A small network was shown many inputs. Here are its activations along a few directions, one row for each input.
In each table, some parts of the input vary, and every possible input appears once, in random order.
A made-up example of a description, with smaller parts first: ring(8) and (point or line(9) or (values(3) and line(6))).
Shared parts are said once, and a part with two or three values counts as separate values.
In the rows, zero is written as 128.

Other details of the inputs shift rows strongly along two fixed directions, in all tables alike. That doesn't count.

Rows:
R1: [140 112 120 111 131 142 131 129  91 130 134]
R2: [124 122 141 118 131 123 108 113 128 135 125]
R3: [129 119 143 116 138 128 112 125  99 137 123]
R4: [166 154 141 115 102 172 138 161 122  87 148]
R5: [163 150 137 114 106 169 148 164 128  93 156]
R6: [129 124 123 137 141 127 116 128 122 129 126]
R7: [139 143 146 141 115 131 125 148 162 112 138]
R8: [119 128 130 135 146 113 115 122 133 130 112]
R9: [107  90 132 116 131  98 113  95 137 158 125]
R10: [121  72 122 130 152 108 121 126  45 155 108]
R11: [121  90 127 112 141 122 115 114  70 147 107]
R12: [157 136 130 109 124 160 141 150  87 101 128]
R13: [118 139 125 116 127 115 131 107 201 134 140]
R14: [124 109 108 133 144 125 127 127 108 135 120]
R15: [101 146 121 149 111 112 153 111 115 152 120]
R16: [136 143 119 116 120 147 136 131 163 116 145]
R17: [126 120 128 137 130 124 119 133 127 125 118]
R18: [128 124 130 116 136 137 115 123 109 128 120]
R19: [111 153 125 145 130 115 113 118 226 126 137]
R20: [139 148 130 114 113 140 142 132 180 107 145]
R21: [110 134 138 139 127  98 117 114 202 131 124]
R22: [118 146 121 137 128 112 132 120 215 124 139]
R23: [151 130 115 128 130 150 147 156  96 100 128]
R24: [147 130 130 114 139 153 127 142  80 122 134]
R25: [101 103 124 142 117 100 149 109  36 167  97]
R26: [108 116 125 115 151 105 114  94 146 153 118]
R27: [105 111 135 115 149  99 107  93 137 154 109]
R28: [111 145 139 146 131 105 110 118 217 137 140]
R29: [114 107 125 138 141 102 120 118 143 151 128]
R30: [117 158 125 147  85 125 171 131 141 128 137]
R31: [163 163 135 138 116 168 131 168 124  83 140]
R32: [ 95 132 116 147 107 100 158 103 122 163 122]
R33: [112  99 128 137 132  99 117 112 144 145 124]
R34: [124 123 115 133 154 122 122 124 113 131 115]
R35: [133 125 123 135 143 138 117 140  90 120 112]
R36: [153 141 117 113 134 171 134 148  87 105 133]
R37: [142 184 131 147  87 160 171 158 101 101 135]
R38: [162 165 141 138 119 166 132 174 123  87 141]
R39: [142 147 123 138 117 141 135 145 172 107 149]
R40: [137 120 126 114 138 142 120 126  90 129 128]
R41: [131 117 129 114 132 129 129 125 120 139 138]
R42: [125 115 147 118 125 117 116 121 128 140 128]
R43: [124 111 116 134 133 124 128 131 125 128 123]
R44: [115 104 137 139 131 101 109 115 133 143 117]
R45: [123 108 122 113 129 127 127 117 123 136 127]
Description of these inputs: ring(5) and (point or (values(2) and line(4))).
Q: Changing only the ring(5) part turns R5 into R3. The same change can be made to R10. Which row results?
A: R38
Q: Changing only the ring(5) part turns R14 into R43. The same change can be made to R22. Which row results?
A: R23
Q: Start at R3 and move only the line(4) part, one step at a time. The first step leads to R2. Which rows follow, in order?
A: R18, R27

Rows:
R46: [179 143 140 113 111 183 134 187  96  84 153]
R47: [100 178 102 169 102 127 147 128 195 140 131]
R48: [170 141 120 107 129 168 128 140  95 100 150]
R49: [ 56 117 122 168 145  42 116  71 119 182  89]
R50: [126 103 122 140 100 107 161 122  88 135 134]
R51: [175 144 134 122 117 177 137 194  99  71 133]
R52: [166 118 105 112 151 164 153 168  46 107 130]
R53: [122 156 163 155  85 108 142 132 189 137 140]
R54: [125  71 126 117 160 110  92 112  46 143  87]
R55: [ 84 102 154 126 137  86  76  81 203 172 129]
R56: [ 98  71  90 154 125 108 152 112  42 163 103]
R57: [116 116 132 114 142 124 109 109 143 148 145]
R58: [163 152 121 127 130 158 148 179 148  80 135]
R59: [126 134 135 118 122 114 120 122 206 134 159]
R60: [114 141 148 133 125 124  99 126 208 116 129]
R61: [118 178 141  78  65 151 182 103 173 127 149]
R62: [149 153 147 117 108 150 105 129 188 103 149]
R63: [138 133 114 121 147 131 127 113 151 123 135]
R64: [145 151 120 122 141 159 139 148 147 107 148]
R65: [ 92  95 124 132 167  89 100  94 155 157 102]
R66: [107 117 145 154 144  97 128 117  30 172  88]
R67: [148 103 108 116 163 138 120 130  53 114  98]
Q: What is each input in this table made of?
A: point or ring(6) or (values(3) and ring(5))
Q: List by row number the other inputs of the same sort as R56.
A: R47, R49, R50, R53, R66

Rows:
R68: [184 171 101 153 115 195 164 200  92  48 130]
R69: [144  94 125 142 144 141 126 167  41 123 117]
R70: [163 126  97 146 147 157 160 172  44  87 108]
R71: [ 91 150 124 125 141 104 108  87 237 155 141]
R72: [ 51  94 129 132  86  58 164  51  96 216 112]
R73: [138 102 148 136 147 124 112 148   7 127  94]
R74: [169 159 154 145 109 169 124 179  73  75 128]
R75: [ 91  52 101  98 174  80  99  66 107 177  98]
R76: [179 126 150  79 134 184 120 157  33 100 129]
R77: [ 92 179 143 133  46  98 195  94 219 156 156]
R78: [137 176 115 158 111 143 146 162 214  79 134]
R79: [ 97 115 117 103 143  99 110  85 234 142 132]
R80: [152  55 121  83 163 137 115 126  22 151 126]
R81: [149 140 139 101 110 155 116 137 225 107 167]
R82: [ 86 108 109 178 159  77 107  98 107 174  90]
R83: [162 185 166  96  94 179 113 149 215  78 158]
R84: [106 172 120 178 129 109 123 134 196 132 121]
R85: [157 177 109 170 133 161 156 181  82  92 127]
R86: [132 172 166 150 105 129 110 151 190  99 132]
R87: [210 145 126  91 111 216 146 191  92  64 177]
R88: [129 177 125 122 131 140 135 124 216 116 160]
R89: [124 130 143 154 123 107 122 140 206 125 146]
R90: [100  68 130 154 148  78  95 107 114 170 111]
R91: [ 93  97 113 121 167  96 104  78 119 176 118]
R92: [110  86 158  90 144 103  78  83 120 163 113]
R93: [ 95 110 118 124  81 111 186  95  19 177 112]
R94: [116  89 107  96 162 106 122  93 137 146 119]
Q: What is each input in this table made of?
A: values(3) and (point or (values(2) and line(4)))
Q: Changing only the values(3) part turns R83 into R76. The same change can be made to R69. Which row results?
A: R89
Q: List by row number the other rows that have the values(3) part in common with R75.
A: R68, R72, R74, R82, R87, R90, R91, R92
Q: Change only the line(4) part in R71. List by row number the other rows that result.
A: R79, R81, R83
Q: Change only the values(3) part in R86. List by row number the other rows that result.
A: R73, R74
